Each row below holds a small network's activations on one record, seen along a few directions.
Here are examples, each followed by its value of one field, G.
Records without G are marked absent.
Other fields move the rows too, some of them a lot.
In the rows, zero is written as 500.
Strong random noise was added to every row along 11 fixed directions; ignore it. To show where, here is one row again and again, with new noise each time:
[462 468 539 529 516 490 722 479 598 368 622 540 411 663 663 394 487 339
 402 468 454 266 388 571 268 663 425 373 360 501 579]
[388 636 616 577 585 619 567 488 434 448 470 593 630 418 624 611 487 453
 432 347 513 459 534 408 507 546 459 344 482 545 562]
[574 287 347 495 216 538 480 531 499 526 598 516 407 719 475 414 613 531
 534 693 402 483 390 747 473 579 415 597 515 473 425]
[513 554 540 518 534 382 457 519 542 461 529 509 460 406 468 462 382 495
 377 505 556 485 532 483 442 476 561 506 562 452 518]
[563 558 400 600 411 425 536 444 513 555 385 544 461 717 573 633 570 405
 706 604 466 724 584 480 506 453 598 492 493 497 533]
[375 378 394 352 627 619 609 486 400 746 605 371 448 653 669 525 594 597
 825 513 339 479 331 620 631 337 419 526 352 525 374]
[537 382 470 553 700 448 665 440 569 463 444 538 495 667 520 788 475 527
 723 239 542 453 413 369 591 429 316 333 423 481 613]
[483 484 485 669 725 421 560 359 295 484 371 543 510 419 432 427 146 451
 388 438 452 471 588 446 575 520 566 404 623 399 425]
[480 416 458 645 517 420 655 441 498 404 424 595 446 722 595 440 384 343
 485 548 434 470 519 474 389 587 527 438 433 485 541]
[406 636 586 386 562 470 517 582 554 428 579 541 466 382 540 462 469 575
 450 471 576 479 576 485 548 469 505 458 489 509 490]
[479 699 632 540 481 518 506 662 562 493 652 502 493 364 497 666 487 395
 339 480 596 397 450 627 419 523 531 515 575 503 477]
[384 513 439 297 283 578 602 675 666 498 636 634 431 745 554 610 768 674
 724 525 529 614 543 707 760 486 305 518 438 530 417]
[453 547 459 356 463 425 513 473 581 547 584 481 405 558 594 343 558 574
 564 568 468 567 534 557 497 449 522 502 449 469 491]

[549 265 307 509 557 313 453 383 438 550 273 459 450 699 360 450 360 587
 726 614 471 724 604 329 647 336 606 609 497 481 498] => g2
[502 653 554 495 682 288 527 412 632 544 511 395 467 426 481 480 367 422
 438 404 569 522 536 405 384 421 629 456 512 434 591] => g23
[404 720 475 433 363 386 529 462 607 570 504 495 410 605 648 252 578 379
 483 728 442 706 686 544 365 500 743 574 458 508 496] => g3
[271 207 489 614 552 723 619 733 231 373 376 660 588 658 522 590 356 448
 515 577 485 372 479 447 623 509 433 586 417 686 413] => g16
[467 561 565 511 291 558 430 723 680 508 569 597 572 539 492 844 745 518
 507 413 683 591 451 529 520 387 396 547 559 579 612] => g26
[476 502 484 426 418 498 419 637 347 278 398 594 427 376 337 315 386 604
 452 762 582 566 748 458 661 529 633 590 575 574 358] => g3
[534 552 470 444 627 188 609 444 632 387 490 506 240 567 612 173 347 411
 502 663 518 514 605 408 299 465 694 468 405 447 548] => g11
[350 485 610 515 562 453 445 638 460 400 568 526 525 312 422 330 245 468
 156 535 573 359 536 505 401 537 586 594 566 512 459] => g10
[444 386 505 374 743 628 588 567 334 446 572 469 462 372 496 562 442 649
 623 373 571 304 410 463 644 410 349 373 458 562 461] => g16
[404 543 470 600 291 670 568 530 416 484 390 649 637 681 511 554 607 406
 495 563 423 614 635 611 619 696 475 521 517 563 421] => g17
[445 371 506 267 361 533 178 527 544 602 538 462 595 308 512 269 619 840
 467 555 454 621 523 432 624 358 460 689 499 488 468] => g27
[438 250 421 485 602 577 367 418 418 828 504 350 611 509 581 547 565 632
 634 423 361 523 252 495 514 273 420 617 464 485 487] => g22
[591 239 347 552 588 363 701 335 618 560 530 501 398 798 391 506 368 484
 559 301 457 377 348 610 531 536 281 424 536 332 524] => g12
[568 680 455 214 540 286 478 332 680 561 608 321 320 445 553 128 559 588
 583 608 460 569 578 511 402 479 639 495 406 409 508] => g25
[605 500 463 786 622 366 534 399 470 585 283 520 544 606 419 728 323 303
 534 430 481 609 526 419 488 469 600 517 606 421 522] => g22
[588 673 400 601 521 420 541 180 416 772 506 389 475 496 498 379 445 381
 459 436 410 612 509 648 418 502 597 368 694 336 499] => g26
[451 389 542 527 449 470 402 594 540 469 563 545 488 429 532 352 434 522
 290 547 501 417 428 493 357 479 500 595 521 497 523] => g11
[588 463 547 431 305 680 519 597 454 258 668 517 418 425 541 302 624 488
 359 705 428 232 434 673 371 789 440 485 407 562 412] => g4
[293 754 571 514 460 636 505 555 390 671 509 469 579 497 774 411 574 297
 475 700 377 614 560 556 357 482 738 599 404 604 440] => absent
[464 389 489 470 354 539 338 580 521 553 570 548 550 403 444 401 534 644
 346 525 481 486 460 592 535 502 423 614 586 470 444] => g9
[540 860 644 418 431 370 569 568 855 526 687 494 399 440 598 537 608 392
 414 445 563 508 545 669 412 575 547 484 513 400 495] => g7
[716 608 433 450 543 513 648 430 453 338 476 451 336 585 495 659 592 464
 814 533 546 492 550 489 553 565 503 302 439 553 526] => g5
[644 586 598 534 285 604 453 735 639 302 573 570 499 461 443 856 746 472
 523 488 661 421 431 496 451 582 410 487 500 616 601] => g18
[689 395 432 398 229 619 579 420 519 186 568 569 444 616 410 356 734 554
 466 522 538 349 505 588 405 824 283 310 453 568 617] => g17
[358 492 562 286 514 477 561 581 615 392 670 572 459 404 365 294 407 733
 319 360 570 383 569 664 752 573 304 471 560 398 373] => g23
[558 553 473 458 268 719 452 440 363 433 531 486 551 459 512 342 671 499
 442 648 391 472 555 650 495 753 493 478 496 540 413] => g21
[527 441 493 595 545 525 517 432 468 599 493 445 560 543 529 565 468 412
 490 424 430 414 374 510 431 532 471 477 492 478 535] => g13
[427 179 486 382 419 354 262 649 771 639 565 428 554 555 433 505 576 712
 470 472 527 563 345 419 475 258 408 812 448 483 577] => g24
[493 293 442 549 524 752 339 445 185 540 308 503 718 400 545 635 592 696
 716 457 405 593 485 272 706 408 426 446 471 608 506] => g1
[454 362 392 482 539 468 628 350 486 656 550 488 457 675 475 336 393 516
 493 438 381 476 438 691 590 513 390 491 544 362 398] => g27
[595 591 480 443 568 424 491 377 636 684 562 329 472 502 545 577 613 480
 630 410 478 512 385 468 397 413 521 476 454 451 585] => g14
[523 460 578 566 700 522 536 518 343 163 320 595 500 344 468 498 313 513
 486 494 588 376 612 184 524 540 537 358 437 600 551] => g14
[386 392 481 445 462 388 613 595 753 530 632 535 404 745 561 436 502 495
 484 497 462 456 405 642 464 492 407 615 399 441 470] => g4
[822 555 391 689 290 321 356 446 551 649 475 385 393 563 406 640 534 310
 538 720 466 644 453 625 308 494 714 634 641 399 509] => g8
[408 424 487 585 681 498 604 440 380 546 487 501 532 515 429 506 258 462
 420 348 479 415 478 547 576 503 450 446 579 435 438] => g10
[357 368 584 628 725 442 538 642 425 497 476 507 484 462 618 522 289 381
 417 528 496 362 386 374 383 358 589 576 414 545 496] => g6
[582 404 393 323 308 454 479 471 653 569 631 418 420 669 479 418 717 570
 578 535 514 533 418 611 403 494 419 538 460 500 610] => g15
[542 748 493 627 528 621 643 381 296 410 320 617 532 537 605 669 535 380
 677 498 481 648 713 424 627 596 570 244 516 558 504] => g13
[505 476 517 478 587 328 581 569 647 552 647 421 332 559 491 431 401 383
 408 522 538 357 364 619 322 442 534 588 481 433 490] => g9
[553 304 442 589 680 447 611 371 450 664 595 307 418 586 526 346 312 341
 426 510 300 219 220 648 294 565 502 564 426 396 416] => g19
[539 543 446 478 312 716 416 413 293 522 502 456 602 427 387 382 593 520
 423 585 432 495 539 655 531 687 492 494 597 535 415] => g20
[585 474 405 462 601 486 486 463 409 531 386 406 465 535 419 696 521 565
 819 526 548 629 532 358 644 335 561 488 480 562 510] => g2
[668 308 386 626 590 444 738 453 491 333 419 487 365 816 522 697 508 333
 779 496 521 403 391 394 376 534 451 338 355 566 642] => g1
[604 621 594 611 383 421 439 511 728 479 560 573 558 439 434 752 598 474
 335 278 639 514 452 496 420 517 391 413 630 424 670] => g18
[539 685 604 657 651 482 461 366 375 465 376 545 625 250 420 494 295 444
 284 376 516 506 637 371 519 591 578 382 628 436 514] => g19
[438 300 469 550 685 470 762 509 581 534 540 494 429 761 534 629 422 440
 641 348 417 342 349 605 603 503 326 487 397 434 410] => g24
[400 283 583 661 793 598 542 610 330 467 427 423 640 444 438 700 257 376
 431 396 487 254 338 345 424 476 496 590 421 616 490] => g20
[572 520 524 743 355 565 620 653 506 326 482 677 496 629 394 812 460 282
 394 502 630 410 484 619 464 643 441 464 626 535 503] => g12
[604 558 365 432 543 434 518 434 418 660 496 348 371 552 486 478 514 470
 744 633 457 613 521 574 528 408 639 530 514 481 431] => g15
[568 605 553 566 457 563 460 691 479 551 477 411 478 512 594 758 619 299
 666 725 528 553 443 476 371 401 702 656 414 642 480] => g7
[563 182 490 570 689 549 371 601 171 375 413 366 460 330 467 449 267 487
 508 746 473 268 337 309 341 399 655 628 408 651 466] => g8
[388 300 515 693 499 445 538 583 502 304 322 762 581 638 471 548 334 494
 369 409 559 530 590 299 559 505 414 478 517 525 601] => g6
[414 588 585 361 509 530 358 406 540 535 518 515 660 289 510 374 548 699
 367 311 546 557 572 389 595 480 408 413 534 459 598] => g5
[540 550 503 568 478 239 363 358 705 623 482 455 553 468 356 393 353 479
 255 384 515 627 560 518 425 503 566 598 658 300 549] => g21
[327 548 593 307 664 511 408 541 459 451 524 477 543 248 498 295 387 704
 408 477 516 476 602 377 616 415 525 537 457 529 438] => g25

Here are new rows. What is G for each?
[350 675 521 417 470 405 534 549 537 588 640 498 356 459 555 159 378 451
 307 692 420 524 603 783 485 529 660 636 575 400 278] => g22
[606 424 427 524 365 393 386 406 716 675 448 435 562 712 621 686 751 488
 707 447 484 707 388 390 392 359 481 550 407 481 713] => g5
[552 439 536 567 509 655 548 488 301 335 540 520 461 384 588 377 481 436
 406 552 445 249 396 509 373 645 468 354 461 552 492] => g6
[373 653 544 548 565 540 602 565 408 567 543 492 443 473 618 478 426 360
 471 580 465 486 528 613 479 466 636 511 528 521 381] => g26
[486 348 385 482 637 456 462 405 385 735 481 353 425 549 660 360 480 505
 683 635 319 547 391 478 435 306 610 600 399 475 429] => g9
[216 366 532 384 734 564 711 510 399 336 484 617 472 548 670 225 323 563
 477 473 466 335 555 378 555 508 431 393 319 580 464] => g12
[175 461 533 528 480 555 533 494 453 580 470 628 646 543 551 276 355 532
 268 477 408 561 605 552 629 536 489 556 533 463 398] => g2
[550 600 460 353 459 564 473 419 517 552 518 547 521 427 423 573 617 735
 644 342 543 628 591 581 822 461 335 379 613 414 431] => g27
[595 529 442 648 452 634 540 325 381 632 505 486 516 555 642 563 610 399
 555 438 386 494 376 587 395 534 447 349 548 461 535] => g11
[440 618 581 575 690 614 605 550 493 624 464 366 582 534 708 845 603 307
 755 437 462 474 375 336 409 397 603 489 301 641 566] => g2
[670 562 482 710 446 370 398 554 534 435 285 613 519 497 307 854 437 481
 593 500 638 727 640 373 657 419 578 532 673 460 513] => g14
[577 538 452 527 509 328 537 457 645 564 491 497 424 620 436 569 495 453
 545 457 556 600 505 541 474 431 508 511 561 418 551] => g22
[571 502 521 668 557 350 590 513 582 493 507 477 413 597 534 560 354 250
 418 527 481 399 418 530 301 549 600 522 486 444 531] => g13
[508 505 593 500 601 609 457 642 364 424 553 386 508 324 546 618 502 439
 508 551 555 346 389 396 376 425 581 513 428 645 539] => g1
[448 551 492 632 499 479 569 475 446 607 553 539 500 530 456 512 358 367
 305 421 531 482 472 683 464 501 495 471 684 407 476] => g16
[467 485 628 661 571 711 396 718 220 283 315 554 667 298 551 779 483 425
 542 598 589 474 544 166 465 446 634 498 421 768 570] => g1
[524 389 410 613 484 265 549 473 609 420 343 580 446 709 378 446 308 443
 505 557 489 621 648 437 559 546 575 578 521 417 484] => g23
[569 448 438 567 484 596 518 460 391 467 467 563 527 486 410 629 480 545
 543 433 518 477 501 536 622 538 396 408 608 491 466] => g12
[620 301 323 454 551 355 360 302 484 700 452 390 439 533 488 415 519 686
 706 455 439 637 402 411 547 276 470 498 531 387 560] => g6
[331 549 713 422 491 407 372 663 747 337 505 690 589 288 612 348 450 658
 243 410 588 529 644 330 543 480 463 548 468 464 532] => g7
[581 415 538 338 541 494 331 356 494 409 542 385 541 225 410 217 498 713
 353 408 506 364 464 358 398 537 442 438 499 493 609] => g24
[413 475 559 427 393 506 352 708 523 308 432 631 527 422 484 449 514 642
 455 661 579 609 660 354 590 451 549 639 450 604 486] => g4
[630 542 431 423 607 688 501 300 307 810 688 149 496 375 474 512 580 477
 604 441 324 324 241 777 469 533 468 474 534 431 356] => g21
[557 413 466 466 218 541 355 444 513 386 465 632 511 462 564 179 589 636
 388 655 391 577 615 548 533 659 465 512 527 441 440] => g7
[424 459 589 532 415 501 553 729 634 388 562 646 485 554 504 591 484 467
 386 538 575 455 504 595 537 534 433 580 498 515 440] => g7
[491 545 500 561 671 330 575 400 535 406 287 567 486 595 563 453 368 443
 595 489 497 632 668 224 496 457 618 450 391 503 598] => g19
[445 289 563 638 483 501 417 660 467 256 366 698 613 460 353 566 329 562
 294 496 601 455 559 336 565 544 423 568 535 550 531] => g4
[571 538 510 591 504 615 479 575 258 375 416 504 458 386 533 527 437 379
 535 720 514 453 533 442 438 509 660 503 506 611 438] => g12
